Each row below is a small network's average activation on inputs in which a field has the value named, seen along a few directions.
Values that are neighbours, or in one group, have similar rows; names and order tell nothing.
Strong random noise was added to every row along 4 fixed directions; ignore it. To show where, here is one row again and again, with new noise each time:
[ 194  202   -8   92 -196   73  137  448    7   93  262 -370  -41 -308
 -445 -215]
[ -90 -236   -8  -20   30   71  -62 -263   75  144 -157  -98   82  -11
  213  279]
[  -2   48   -6   37   37   45   43  193  -28  102  227 -125 -223   16
   -2   20]
[ 143  -56 -106   56   38  138   74  168   15  160  115 -261   32 -207
 -147   51]
[  85 -126   12   87  -40  -95   17 -260  -49  -43 -233 -103  263  -14
 -145  -28]
[ -42  267  166  103  -93 -234   62  168 -166 -147  228   22 -314  264
 -157 -291]


Field DULA:
tisop: [  69  261   58    7   -4   39  -34  482   23 -135  169   68  -64  -41
 -145 -111]
gife: [ -66 -197  -48 -135 -152  -58 -104 -136  221   62 -126 -248  136 -280
   86  212]
madev: [  48 -135 -112   67  248  -63   -1 -133 -135   74  -96   33  -39  207
  140   65]
kono: [-352  311  306  -98 -440  169 -133   36  189   22   76   78 -250 -171
  198 -101]
baze: [  76 -314 -326  -79  397   22   44 -314 -172   -9  -93  -11  136   25
   47  124]
zuzut: [ -97  392  282   26 -251  -75  -95  612   57 -174  411  201 -503  101
   13 -260]
fub: [ -44  133   35  -53 -165   96  -47  -36  -94 -162  -38  191   94   59
 -109 -216]
tavof: [-218  177  395 -171 -823 -175   30 -258  292   -4 -392 -308  403 -260
 -267 -146]
tid: [-132  278  278  -60 -226 -113  -94  189  190  -66  -40  292 -195  126
  164   13]
genu: [ -44  -87   44   13   80 -246   66 -268  -48  -23  -75  157   54  273
  143  163]
garaf: [  22   91  -70  -76 -124  -26   18  213   60   -1  149 -247 -192 -216
  -53  -67]
kotin: [-133  -31  -55   -6  118  300  -22  -64   53  116  -22  250   59    2
   68   44]
DULA is arranged as 4 separate groups.
Q: List the group mates of genu, in the order listed.
A: madev, tavof
Q: List the group mates of tid, in the order listed.
A: tisop, zuzut
Q: List the group mates of kono, in the order listed.
A: fub, kotin

Field FOL:
sare: [ -34  -43  170   86   67 -553   10 -184 -139 -388 -136  137   49  433
   66  -49]
dore: [-360  314  290 -173 -355   92  -92   33  -99 -162  102  344 -452  274
  173 -262]
let: [ -43   -7 -416   -3  372  389  138  414 -118  448  770  -96 -511  -71
  314  114]
fefo: [-210   62  149  -87 -149 -380   99 -123  -61 -114   75 -173 -236  158
  -45 -257]
bukot: [  73  144  186  121 -107 -285   29  197  -33  -46  149 -332 -180   42
 -267 -186]
rarib: [  95   55    9  -62 -365  108   73   14  100  423   29 -434  104 -393
 -191  -25]
turo: [-294  664  384  -52 -633  252 -207  845  475   68  400 -148 -518 -372
 -171 -109]
sumig: [ 189 -180 -222  -37  228  -18  -74  164  103   15  -53  -25  119 -133
   -4  327]
dipa: [-154  125  189 -114 -361   43  -13 -370   18   40 -329   39  129   18
  -24 -155]
dipor: [  25  -79  -59   15   17  341 -119  -81   96 -136 -171   69  392 -293
  -62   50]
noz: [ 183   25   11   82  -53   80  130  368  127   37   14   84  136 -134
 -116  141]
FOL is arranged as a ring.
Q: Going along FOL from dipa by way of its neighbour dore, in what order are sare, bukot, rarib, sumig met?
A: sumig, sare, bukot, rarib
Q: Which values are neighbours of turo? Give them in the order they are listed.
A: dipor, noz
